A small network was trained on invented records. Each row is its activation on one of them, seen along a few directions.
Each row is followed by the record's values for the fields G, L, Y, T, Z, S, E.
Not every record has every field; a missing one is left out.
Other fields move the rows too, some of them a lot.
In the rows, 500 means zero.
Random noise pushes rows far along 8 fixed directions. That doesn't count. These rows show it; they differ only by the noise:
[428 483 672 627 445 584 546 540 471 454 413 563 504 404 414 474 469 636
 424 678 416 492]
[562 476 456 520 526 642 539 315 509 414 537 474 553 351 429 443 420 490
 505 417 629 430]
[608 425 533 543 636 389 472 708 381 521 391 492 420 561 546 351 415 512
 471 577 404 650]
[506 347 604 610 529 636 515 421 565 327 408 489 540 220 392 355 324 549
 441 500 486 455]
[519 585 520 719 479 503 610 414 531 309 401 608 487 570 593 383 442 470
 419 631 502 550]
[383 379 593 572 512 503 298 426 279 784 403 398 360 518 422 586 505 659
 559 479 562 445]
[673 636 493 346 616 600 655 680 456 377 378 728 582 413 399 496 484 579
 475 555 257 460]
[462 489 467 678 585 609 394 253 546 556 319 515 362 464 603 553 410 495
 400 339 554 549]
[587 551 411 366 456 610 630 547 498 695 647 427 551 553 516 537 580 466
 463 423 629 662]
[602 378 600 778 647 473 516 598 580 229 540 425 455 347 587 195 269 426
 298 683 518 745]

[494 481 582 471 436 478 563 582 488 369 565 524 613 454 384 442 503 534
 554 636 488 390]	(G g2; L l1; S s2; E e1)
[508 308 596 628 605 493 435 588 578 336 367 496 449 316 526 317 310 496
 410 542 398 590]	(G g2; L l1; S s4; E e2)
[504 366 493 483 450 310 451 605 349 627 588 343 484 626 498 398 533 473
 641 519 624 522]	(G g1; L l1; S s5; E e1)
[465 399 589 644 532 476 444 596 529 394 547 442 469 386 500 346 414 490
 420 628 497 590]	(G g2; L l2; S s1; E e2)
[474 529 425 216 362 719 594 309 576 707 576 433 599 504 385 720 610 496
 567 204 587 431]	(Y y5; T t2; Z z1; S s4; E e2)
[457 320 497 478 426 465 540 430 641 379 188 553 582 486 481 393 417 435
 607 321 380 393]	(G g1; L l1; S s2; E e1)
[443 481 369 372 390 511 524 343 475 670 314 550 521 669 524 587 593 460
 657 271 543 395]	(G g1; L l1; S s2; E e2)
[441 248 645 404 384 393 496 667 478 562 384 357 546 504 398 400 445 549
 582 479 410 513]	(Y y5; T t2; Z z2; S s7; E e1)
[560 647 309 458 592 449 430 381 363 529 510 650 488 580 546 556 554 448
 581 471 563 345]	(Y y5; T t1; Z z1; S s2; E e1)
[538 589 482 535 576 341 467 606 383 431 511 554 470 629 545 446 533 496
 543 624 467 447]	(G g2; L l2; S s3; E e1)
[489 519 552 556 544 494 453 366 431 368 241 615 476 471 425 530 421 589
 557 479 382 319]	(Y y5; T t2; Z z2; S s7; E e1)
[566 425 444 380 387 406 552 617 312 659 569 467 589 581 452 408 560 528
 653 509 604 456]	(Y y3; T t1; Z z2; S s5; E e1)
[442 526 502 632 375 596 556 409 643 601 403 538 454 609 677 521 505 459
 385 446 515 690]	(Y y3; T t1; Z z1; S s1; E e2)
[596 674 404 366 571 510 491 410 301 410 661 578 572 515 354 575 574 562
 674 514 586 206]	(G g1; L l1; S s3; E e1)
[377 539 629 537 535 592 396 522 548 544 439 544 432 374 439 694 514 628
 402 527 368 498]	(G g1; L l1; S s7; E e1)
[488 407 656 348 328 541 615 749 404 695 682 364 618 486 329 475 564 606
 498 645 572 576]	(Y y5; T t1; Z z2; S s2; E e1)
[558 401 453 483 699 443 370 571 566 529 471 439 411 367 568 458 402 416
 445 371 446 582]	(Y y1; T t1; Z z1; S s5; E e1)
[308 630 515 720 423 660 498 310 722 406 350 701 446 358 596 622 509 494
 324 491 383 442]	(Y y1; T t1; Z z1; S s1; E e2)
[484 545 456 494 635 583 429 430 581 515 560 459 472 368 509 641 473 473
 444 405 490 494]	(Y y5; T t2; Z z1; S s5; E e1)
[358 421 492 595 406 475 424 466 538 663 252 507 406 587 610 509 507 509
 436 390 448 564]	(Y y2; T t2; Z z2; S s1; E e2)
[491 700 343 524 647 441 374 402 446 464 538 589 403 563 593 672 573 461
 476 438 481 357]	(Y y2; T t2; Z z2; S s3; E e1)
[676 428 409 434 636 496 464 425 371 389 806 304 559 426 389 349 402 447
 645 499 727 445]	(Y y4; T t2; Z z1; S s1; E e2)
[373 482 704 572 431 555 500 534 446 387 458 602 545 356 332 529 514 690
 510 705 391 293]	(G g1; L l1; S s3; E e1)
[451 453 502 465 357 593 550 501 523 693 439 523 514 526 512 545 539 530
 508 438 501 546]	(Y y3; T t1; Z z1; S s1; E e2)
[557 530 540 535 390 544 616 376 554 412 786 403 598 535 492 408 474 427
 479 581 757 557]	(Y y3; T t1; Z z1; S s2; E e1)
[557 627 427 592 548 523 495 204 460 248 459 662 516 476 480 423 436 488
 580 517 549 279]	(Y y5; T t1; Z z1; S s1; E e2)
[504 526 416 666 471 565 558 475 625 532 242 675 407 580 716 461 445 465
 359 450 442 655]	(Y y3; T t1; Z z2; S s4; E e2)
[530 486 403 333 572 368 384 519 382 626 416 458 460 612 484 566 550 488
 675 343 472 400]	(G g2; L l2; S s7; E e1)
[604 611 342 461 549 592 589 310 617 322 479 606 559 456 547 518 479 403
 525 318 543 400]	(G g1; L l1; S s3; E e1)
[412 585 518 463 547 471 363 482 396 668 319 580 376 603 502 730 563 604
 547 441 377 427]	(G g2; L l1; S s7; E e1)
[477 369 536 482 604 440 303 495 413 605 321 469 409 485 457 524 422 558
 572 361 444 429]	(G g2; L l1; S s2; E e1)
[505 374 514 565 435 573 551 560 542 587 531 416 508 456 555 397 435 484
 421 513 604 666]	(Y y4; T t2; Z z2; S s4; E e2)
[453 482 460 572 426 543 460 364 500 614 320 574 449 599 587 517 483 501
 531 399 504 485]	(Y y3; T t1; Z z1; S s1; E e2)
[389 585 516 643 469 600 513 420 690 604 531 445 426 503 661 624 542 456
 265 484 561 726]	(Y y2; T t2; Z z2; S s5; E e1)
[391 541 582 522 335 566 602 525 551 525 485 551 543 558 500 548 585 544
 469 597 466 526]	(G g1; L l1; S s4; E e2)
[534 609 527 724 678 391 394 520 400 428 583 473 380 581 609 467 430 506
 367 684 548 655]	(Y y5; T t2; Z z2; S s6; E e1)
[587 553 393 464 634 539 455 494 460 585 518 525 426 500 566 551 505 465
 455 392 531 590]	(G g1; L l1; S s5; E e2)
[470 426 596 666 432 536 525 362 458 367 494 447 527 452 448 342 395 535
 489 596 605 485]	(Y y5; T t2; Z z2; S s1; E e2)
[596 468 546 292 516 669 582 443 580 471 575 485 626 314 340 546 463 537
 530 365 468 459]	(Y y3; T t1; Z z1; S s5; E e1)
[474 375 517 341 296 539 620 633 492 712 672 328 619 551 456 440 596 487
 554 491 648 625]	(G g1; L l1; S s4; E e2)
[560 542 492 416 546 399 505 614 455 441 447 549 509 577 492 500 515 507
 571 534 389 480]	(G g2; L l1; S s7; E e1)
[446 378 514 408 356 450 572 731 550 735 611 341 520 553 553 460 597 462
 478 484 566 695]	(G g2; L l2; S s3; E e1)
[521 484 523 488 468 468 558 633 424 405 572 614 596 388 399 372 490 531
 516 702 473 399]	(Y y5; T t1; Z z1; S s2; E e1)
[467 430 531 441 369 530 570 405 520 340 626 407 654 348 327 421 481 496
 625 522 621 303]	(G g2; L l2; S s7; E e1)
[523 528 292 513 411 477 526 454 445 588 399 627 495 611 628 458 569 446
 549 431 570 434]	(Y y5; T t1; Z z2; S s4; E e2)

Which values does each new row have?
[423 418 559 417 316 408 550 663 458 709 581 373 523 628 480 518 613 526
 568 561 555 600]	(G g2; L l1; S s7; E e1)
[348 479 591 611 437 501 466 490 553 554 633 387 446 496 513 554 509 487
 443 592 532 562]	(Y y5; T t2; Z z1; S s1; E e2)
[569 519 479 494 666 541 438 470 496 297 407 610 497 335 454 451 399 499
 505 476 394 368]	(G g2; L l2; S s4; E e2)
[539 493 364 310 643 458 345 588 386 672 531 489 454 459 490 593 554 473
 588 361 443 399]	(Y y1; T t1; Z z1; S s4; E e2)
[447 187 624 472 176 446 720 510 655 528 391 293 641 585 458 258 445 419
 605 394 556 613]	(Y y5; T t2; Z z1; S s5; E e1)
[690 546 453 464 708 474 443 590 385 424 481 597 467 493 528 414 403 488
 498 517 407 545]	(Y y3; T t1; Z z1; S s1; E e2)
[552 534 455 452 549 412 491 572 486 552 482 473 445 637 585 547 542 442
 520 453 478 604]	(G g1; L l1; S s7; E e1)
[515 665 503 471 605 633 497 528 560 424 668 584 532 307 433 656 544 513
 381 566 486 451]	(G g2; L l2; S s2; E e1)
[440 581 619 487 352 450 596 571 428 661 512 482 488 727 481 598 614 568
 514 612 474 577]	(Y y5; T t2; Z z1; S s5; E e1)
[499 508 473 514 493 453 440 391 348 452 658 412 520 515 424 435 528 496
 635 559 666 361]	(G g2; L l2; S s1; E e2)
[484 626 390 640 511 529 462 523 498 528 373 707 428 539 657 513 533 519
 383 552 423 541]	(Y y5; T t1; Z z2; S s1; E e2)
[465 551 352 553 408 571 583 477 712 455 427 612 522 469 665 483 528 369
 379 390 457 560]	(Y y1; T t1; Z z2; S s1; E e2)
[386 377 543 448 296 454 540 572 466 596 489 421 587 509 425 440 559 553
 562 517 540 406]	(Y y2; T t2; Z z2; S s3; E e1)
[693 681 379 314 651 461 601 599 532 299 442 656 561 556 515 529 497 431
 545 444 317 473]	(G g2; L l1; S s7; E e1)
[529 350 521 684 614 463 347 399 503 453 432 430 394 405 565 411 341 470
 481 446 538 529]	(Y y3; T t1; Z z1; S s5; E e1)
[861 575 396 146 662 340 657 832 395 487 641 417 592 721 501 374 490 371
 603 470 425 698]	(Y y5; T t2; Z z1; S s7; E e1)
[510 475 446 581 632 610 364 220 593 470 376 538 394 380 577 520 379 469
 436 311 541 482]	(Y y5; T t1; Z z1; S s4; E e2)
[418 498 567 444 536 605 412 544 591 628 436 482 443 373 480 675 511 564
 403 412 396 560]	(G g2; L l2; S s7; E e1)
[539 644 396 409 554 412 442 509 288 647 546 556 444 667 505 636 628 531
 618 488 541 409]	(G g1; L l1; S s5; E e1)
[534 701 422 393 534 567 545 472 559 443 539 598 536 489 505 644 573 473
 487 459 461 436]	(G g2; L l2; S s7; E e1)
[401 580 614 600 324 544 558 494 438 586 587 542 515 606 518 546 583 582
 455 712 555 543]	(Y y3; T t1; Z z1; S s4; E e2)
[419 453 524 563 549 524 340 407 450 559 454 480 402 444 478 563 454 564
 498 474 527 457]	(G g2; L l1; S s7; E e2)
